A small network was shown many inputs. Here are its activations along a few directions, one row for each input.
Each table varies a few parts of the input and shows all the possible inputs, shuffled.
Descriptions start from the smaller parts, as in this example, which fits no table here: one of 3 separate values, together with either a single point or one of 9 places around a ring or (one of 4 places along a line, together with one of 5 places around a ring).
Shared parts are said once, and a part with two or three values counts as separate values.

Other details of the inputs vary at random and push rows far along three fixed directions, the same in every table; ignore that.

A family of inputs:
R1: [-50 -60  59   7 -58  35   8  16  27 -53  33 -32]
R2: [ 48 -17  26 100 -12  40   6 -41 -14 -22  -8 -20]
R3: [ 31  -9  25  66  22  53   7 -41 -19   3 -10 -11]
R4: [ 42   5  20  20 -11   0  -2  -2  -4  -5 -14  24]
R5: [-21 -13  27 -44 -10  -1  13  27 -17  20   6  16]
R6: [ 17   4  49  -9  29  11   5   7 -25  28  -1  40]
R7: [-16 -11  28 -35  -4 -25  10  13   6   5  24  33]
R8: [ 26  -9  12  38  12  16   9 -17 -30  15 -11   5]
R9: [-10  14  -6 -13  -8  -9  11   5   4   5  13 -12]
R10: [ 25  26 -65  -6   0 -47 -13  -5   0  17 -24   6]
R11: [ -5   5 -41   5   8 -24 -16  -7  30 -18  -8 -14]
R12: [ 17  24  73 -41   7  24  17  11 -52  69   9  45]
R13: [ 10  17  55 -21  23   8  15  20 -32  32   5  43]
R14: [ 14  36   3 -36  20  -4  -8  14 -23  29 -14  33]
R15: [-20 -39 -22  19  -7  12 -17  -2  11 -31  -1 -12]
R16: [ 11  24 -67  -7   3 -29 -22 -16  21   1 -17  -2]
R17: [-49 -41  20 -29   0  13 -17  15  25 -41  23   5]
R18: [-19 -36  66   0 -19  10  -4  16  22 -44  25  13]
R19: [ -4  21  40  -9  -2  10  18  -3 -14  26  25   6]
R20: [-36 -30   6  -6 -19  18   2  11   9 -15   7 -22]
R21: [ 11  14 -48 -12  -3 -38 -17   0   7  13  -7  13]
R22: [  7  -4  44 -27  21  -4  10  16 -21  16   2  39]
R23: [ -2  14 -68 -24  -7 -26  -9  19   2  -7 -35 -17]
R24: [ -4 -11 -51 -15   6 -11 -23   6  17 -19 -19   0]
R25: [-36  -8   5 -60 -23 -20   1  26  15   4  29   1]
R26: [ -4 -18  41  -1  -2   4   9  -4  -6   9  37  21]
R27: [-15  11 -15   1  -1  -5  -4  -6  17 -16  12 -16]
R28: [ 82  69 -43  49  18 -14  16 -34 -39  68 -55 -19]
R29: [ 38  17 -14 101   2  43  17 -64  -7  12 -20 -71]
R30: [ -2 -50  44  86  20  70  11 -37   4 -38  11 -43]
R31: [ 41  16  -9  76  16  49  19 -36 -29  17 -28 -43]
R32: [ 22  26  56  -9  13  19  27  13 -49  53   2  33]
R33: [-23 -27   2  18 -46  16   0   9  29 -60   3 -39]
R34: [ 19  -3  58 -17  20   6  22   9 -38  37   2  54]
R35: [-10 -18  -1  11  -1   0   1 -14  20 -12  19  -8]
R36: [-28   5  31 -54 -15 -26  19  30  -4  16  28  23]
R37: [ -7   2 -59  -2   5 -17 -14  11  12 -26 -31 -22]
R38: [-34 -27  35 -17   4  23   2  18   5 -24  26   2]
R39: [-16 -18  -2   3 -10   1 -10 -14  13 -13  24  -2]
R40: [ 17  30 -11 -24  17 -41  -1   5  -2  24 -13  24]
R41: [  7  33 -13 -15  11 -29   1  10   1  19  -3  14]
R42: [-11  -9 -30  -5 -10   9  -6   2   3  -4 -11 -27]
R43: [-28 -18  39   8  -2   5  22   1   7 -16  30 -11]
R44: [ 13  50 -51 -45  10 -49 -13  14   2  24 -14  18]
R45: [-15 -14 -42  15  -7 -16 -10 -11  34 -27   0 -21]
R46: [ 35  22  17  52   5  19  27 -31 -23  41  -9 -25]
R47: [ -8 -14 -57 -10  -2 -13 -27   5  10 -20 -12  -4]
R48: [  5  17 -37 -12 -18 -26 -23  23  21 -39 -24  -4]
R49: [ 14  27 -33 -12  16 -30 -10  -4  15   9  -9   5]
R50: [-34  -6 -26   0 -20  -8   3   5  27 -25  10 -34]
R51: [-40 -20  25 -31 -12  23   0  19   3 -15  23  -2]
R52: [-15 -19 -65  -5  -1  -9 -29   4  26 -30 -26  -9]
R53: [ -5   3  -6   2   9  -6 -11 -14  21 -11   7  -6]
R54: [ 17  17 -22 -25  11  -9 -21   4 -21  22 -15  33]
Description of these inputs: one of 6 places along a line, together with either a single point or (one of 2 separate values, together with one of 4 places along a line).
Q: The inputs of R45 and R41 match in every part but the place on the line of 6. If R4 is changed in the same way as R45 into R41, which row does it become?
A: R48
Q: A walk changes only the place on the line of 4. It starts at R12 and steps to R42. List the rest of the walk in order.
A: R20, R5
Q: Change only the place on the line of 4 in R30. List by row number the other rows that result.
A: R6, R17, R22
Q: Change only the choice among 2 separate values in R7. List by row number the other rows that result.
A: R34
Q: A walk changes only the place on the line of 6. It starts at R39 and steps to R16. List the rest of the walk in order.
A: R53, R27, R19, R29
Q: List by row number the other rows that have the place on the line of 6 in common with R21.
A: R2, R8, R10, R15, R26, R39, R47, R54
